These are the activations of a small neural network, seen along a few directions. Each row is one input.
Each table varies a few parts of the input and shows all the possible inputs, shuffled.
Descriptions start from the smaller parts, as in this example, which fits no table here: one of 4 places along a line, together with either a single point or one of 11 places along a line or (one of 3 separate values, together with one of 8 places around a ring).
Shared parts are said once, and a part with two or three values counts as separate values.
In the rows, 128 means zero.

Other details of the inputs vary at random and push rows far along two fixed directions, the same in every table; ignore that.

Table:
R1: [ 94 125 129 157 121 134 101 137 140 116 109 118 155 173 170]
R2: [100 120 146 118  98 139 145  73 117 121 192 220 142  91  61]
R3: [213 114 129  53 140  80 224 172 110 172 106  38  72  54  98]
R4: [114 124 119 153 126 142  95 153 139 131 108  97 132 175 171]
R5: [106 143  95 175 141 136  84 132 148 111 109 134 151 169 157]
R6: [119 131 125 138 109 146 127  67 121 115 188 222 125  98  60]
R7: [100 128 105 168 135 141  94 140 143 118 109 115 143 170 160]
R8: [103 111 148 122  85 162 130  64 109 134 187 194 131 115  66]
R9: [111 132 169  92 128 147 141  15 123 116 213 223 141  87  46]
R10: [119 141 105 161 145 112 111 156 140 106  92 112 142 151 167]
R11: [110 120 161 112  92 154 138  77 112 126 178 200 128 109  82]
R12: [110 138 122 154 133 146  82 146 141 130 107 110 128 177 177]
R13: [115 121 124 144 100 165 138  64 120 108 202 216 133 102  56]
R14: [107 130 126 166 137 139 114 149 141 107 107 113 137 167 172]
R15: [166 108 122  86 128  86 195 199  96 149 105  76  97  64 111]
R16: [165 116 128  77 128  76 176 197 100 155 102  78 100  67 117]
R17: [177 113 110  94 130 107 180 190  97 155 123  84  83  69 103]
R18: [120 147 105 173 141 151  89 139 147 111 116 131 136 168 164]
R19: [119 134 140 138 164 145 113 110 147 107 111  89 146 177 174]
R20: [ 96 129 119 165 133 134 109 141 141 108 108 122 150 168 167]
R21: [120 148 117 169 142 136 105 151 145  99 105 119 134 162 178]
R22: [140 147 132 135 154 129 113 122 161 133  96  90 123 177 177]
R23: [ 99 130 131 146 125 128  86 137 141 119  98 118 154 179 169]
R24: [ 98 127 153 126 101 151 133  64 121 118 199 234 139 104  71]
R25: [111 129 147 100  98 137 153  13 136 133 203 219 145  94  34]
R26: [107 133 129 150 122 151  77 131 140 130 111 120 134 183 167]
R27: [169 107 110  93 130  95 177 191  97 161 116  74  93  71 101]
R28: [105 136 126 146 124 140  70 128 141 132 109 125 139 180 162]
R29: [174 110 115  94 129 107 177 190  98 158 123  77  83  74 107]
R30: [162 106 133  84 116  91 175 184  94 153 104  73 108  81 111]
R31: [126 134 121 153 141 135 107  87 150 114  99 104 168 173 171]
R32: [164 121 139  82 121  91 157 176 102 154 110  94 102  83 120]
R33: [112 136 138 148 130 136  99 150 142 119 106 115 133 169 181]
R34: [102 128 128 164 131 144 108 143 141 109 118 121 145 179 176]
R35: [235 125 137  54 149  81 206 166 102 162 103  51  76  38 116]
R36: [172 116  95 112 136  97 173 181 102 139 113  88  97  75  98]
R37: [107 123 144 116  99 148 121  74 115 135 186 207 123 103  66]
R38: [100 124 139 154 117 144  96 131 137 116 112 120 148 187 173]
R39: [106 141 124 159 143 134  92 145 151 109 105 134 140 167 173]
R40: [ 98 117 140 118  92 145 125  63 115 135 193 215 135 101  52]
R41: [115 151 113 166 146 129  96 147 147 100  99 129 140 162 173]
R42: [131 145 120 144 152 120  99  99 152 121  89 105 162 167 174]
R43: [144 118 158 105 102 155 169  20 120 120 199 197 138  79  52]
R44: [163 106 121  87 114  97 163 177  94 166 109  73 102  87 102]
R45: [116 133 104 168 138 120 118 152 137 100  98 106 143 155 167]
R46: [173 108 135  85 125  94 187 201  96 150 111  69  92  74 122]
R47: [103 131 119 148 124 132  79 135 139 136 100 110 146 177 160]
R48: [115 121 138 138  97 150 158  73 117  99 195 209 129  87  64]
R49: [109 140 132 146 136 127  88 150 145 120 104 118 143 169 180]
R50: [215 125 149  41 169  82 209 180  99 157 114  44  75  42 105]
R51: [146 148 129 137 160 123  96 108 152 123  90 106 144 165 183]
R52: [112 140 132 152 135 140  98 152 145 111 112 120 136 166 181]
R53: [118 141 115 161 140 149  92 149 144 123 110 119 128 166 167]
R54: [110 123 154 128  99 158 145  69 123 109 202 226 127  93  66]
R55: [107 144 131 132 169 124  96 104 151 112 105 105 165 173 164]
R56: [107 144 112 159 141 140  81 136 146 125 114 133 134 167 163]
R57: [106 121 114 152 127 133  94 149 137 129 103  97 139 172 159]
R58: [106 138 106 160 142 132  89 147 144 125 100 120 141 164 159]
R59: [109 127 139 120 103 152 129  73 120 133 189 211 120  96  63]
R60: [130 149 127 134 155 120  99 115 166 133  96 103 134 178 172]
R61: [100 122 142 124  99 142 145  71 121 115 191 225 141  89  61]
R62: [104 120 135 123 100 147 132  72 117 134 192 214 135  96  53]
R63: [194 112 132  46 160  73 217 173  92 155 105  35  98  42  91]
R64: [199 114 120  58 135  70 217 165 110 172 102  44  89  55  89]
R65: [119 138 118 153 136 147  88 154 143 126 111 113 127 168 172]
Description of these inputs: one of 5 places around a ring, together with either one of 3 separate values or (one of 2 separate values, together with one of 5 places along a line).
The inputs of R59 and R29 match in every part but the place on the ring of 5. If R28 is changed in the same way as R59 into R29, which row does it become? -> R8
The inputs of R45 and R48 match in every part but the place on the ring of 5. If R64 is changed in the same way as R45 into R48, which row does it become? -> R3
Which other rows does R19 become when the choice among 3 separate values takes its other values? List them by row number. -> R3, R43
Which other rows does R10 become when the choice among 2 separate values takes its other values? List them by row number. -> R5
Start at R38 and move only the place on the line of 5, one step at a time. The first step leads to R46. Which rows follow, in order? -> R34, R14, R48
Start at R1 and move only the place on the ring of 5, one step at a time. The first step leads to R46. Which rows follow, in order? -> R33, R49, R16
Which other rows does R1 become when the choice among 2 separate values takes its other values? List them by row number. -> R57

Table:
R66: [132 123 139 132 108 142 169 159  99 107 182 194  92  64  86]
R67: [156 108 133  74 137  92 152 159 116 172  89  41 124 125 130]
R68: [ 92 120 130 156 143 130 111 125 146 101  91  79 178 199 183]
R69: [165 133 153 104 145 122 196  78 124  99 162 158 126  64  89]
R70: [143 110 173  65 108 117 165  75 109 155 160 140 125  90  72]
R71: [178 154 145  96 154 131 165  72 130 125 169 165 101  73  90]
R72: [ 93 138 120 149 105 157  73  52 144 138 155 192 145 163  98]
R73: [187 149 137 109 178 103 184 158 134 103 100  71 109  99 166]
R74: [159 115 145  95 144  88 182 165 117 124  89  50 132 111 153]
R75: [110  97 149 111  83 128 176 145  94 121 169 168 127  79  75]
R76: [125 116 123 132 104 124 170 143 103 107 168 187 116  64  73]
R77: [153 127  96 105 131  98 123 173 123 175  96  76  97 112 119]
R78: [ 96 117 127 147 117 134  80 131 142 139  87  89 156 207 176]
R79: [149 102 121 111 119  92 179 188 104 131  88  54 129 111 138]
R80: [194 151 148  75 169 106 136 140 137 160 100  71  89 115 154]
R81: [137 132 112 123 112 127 141 132 111 136 166 192  98  67  69]
R82: [124  98 161  86  83 141 145 136  90 157 170 161 103  87  73]
R83: [105 144 102 176 165 125 109 126 154  85  90  99 167 179 178]
R84: [196 157 120 105 184 102 153 141 141 136  95  78 100  96 155]
R85: [108 144 118 158 128 153  49 159 143 140 106 125 120 184 177]
R86: [108 142 103 161 130 138  53 148 148 146  97 110 133 190 173]
R87: [112 159 121 157 146 150  94  36 157 101 160 203 154 145 117]
R88: [ 95 147 115 175 118 172  76  91 136 105 171 221 130 140 116]
R89: [176 145  89 111 172  91 145 157 128 145  92  73 107  98 131]
R90: [159 123  92 125 152  86 172 175 118 120  88  71 127  90 133]
R91: [140 129  94 125 121 119 151 109 115 139 163 172 106  67  57]
R92: [100 146  99 175 122 154  92  57 145 108 159 206 148 147 101]
R93: [101 143 113 158 125 141  52 158 149 144 100 129 128 185 171]
R94: [104 140  94 189 143 128 108 144 148  84  87 108 160 176 179]
R95: [ 95 117 124 137 126 128  80 123 149 145  87  82 166 203 173]
R96: [169 135 108  88 153  94 129 152 126 175  91  61 106 114 124]
R97: [118  91 143 112  84 126 182 129  91 123 169 152 131  78  69]
R98: [172 120 161  90 155 101 189 153 125 121  93  51 128 110 161]
R99: [137 160 139 136 167 140  75  95 172 136  95 100 139 191 191]
R100: [159 114 185  59 120 129 174  66 120 153 162 135 122  93  85]
R101: [159 122 192  59 119 136 168  68 119 150 168 139 114  97  90]
R102: [149 132  98 113 130 115 155  91 117 141 157 165 118  66  59]
R103: [173 140 113 118 167  85 178 168 126 108  90  68 122  93 153]
R104: [ 66 116 164 166  85 182 108 119 123  92 182 211 141 156 131]
R105: [132  99 116 117 117  96 172 192 108 134  97  61 127 112 132]
R106: [113  98 155  90  79 132 146 132  97 158 168 166 112  91  67]
R107: [102 134  93 195 139 134  99 164 143  86  99 116 153 174 184]
R108: [ 68 108 147 145  81 166  86  75 129 132 169 185 157 171 106]
R109: [180 143 125  82 160  88 129 149 129 167  89  68 101 110 141]
R110: [115 150  81 187 148 137  72 153 150 117 100 123 135 175 178]
R111: [157 133 130 110 127 125 109 207 116 167 117 111  67 109 142]
R112: [ 99 138 108 191 138 148  94 179 138  83 106 127 140 171 191]
R113: [ 83 117 121 151 114 136  76 138 145 142  94  93 154 205 170]
R114: [121  94 139  98  98 118 190  99 101 128 157 140 146  80  64]
R115: [ 89 125 152 154 109 163  66 174 136 135 117 127 121 196 189]
R116: [136 102 137 118 115 116 159 215  95 125 106  80 110 106 148]
R117: [ 72 128 105 184 112 153 118  79 142  81 164 199 164 146 105]
R118: [100 132 187 134 125 169 132  36 150  81 171 176 167 164 139]
R119: [ 90 137 119 142 112 154  74  44 150 143 157 187 155 160  94]
R120: [ 94 149 127 178 115 179  79 108 138 109 182 232 113 141 121]
What is each input in this table made of? -> one of 5 places around a ring, together with one of 11 places along a line
The inputs of R79 and R72 match in every part but the place on the ring of 5. If R97 is changed in the same way as R79 into R72, which row does it become? -> R86
Which other rows does R102 become when the place on the ring of 5 takes its other values? List them by row number. -> R90, R95, R114, R119
Which other rows does R91 become when the place on the ring of 5 takes its other values? List them by row number. -> R77, R105, R113, R117
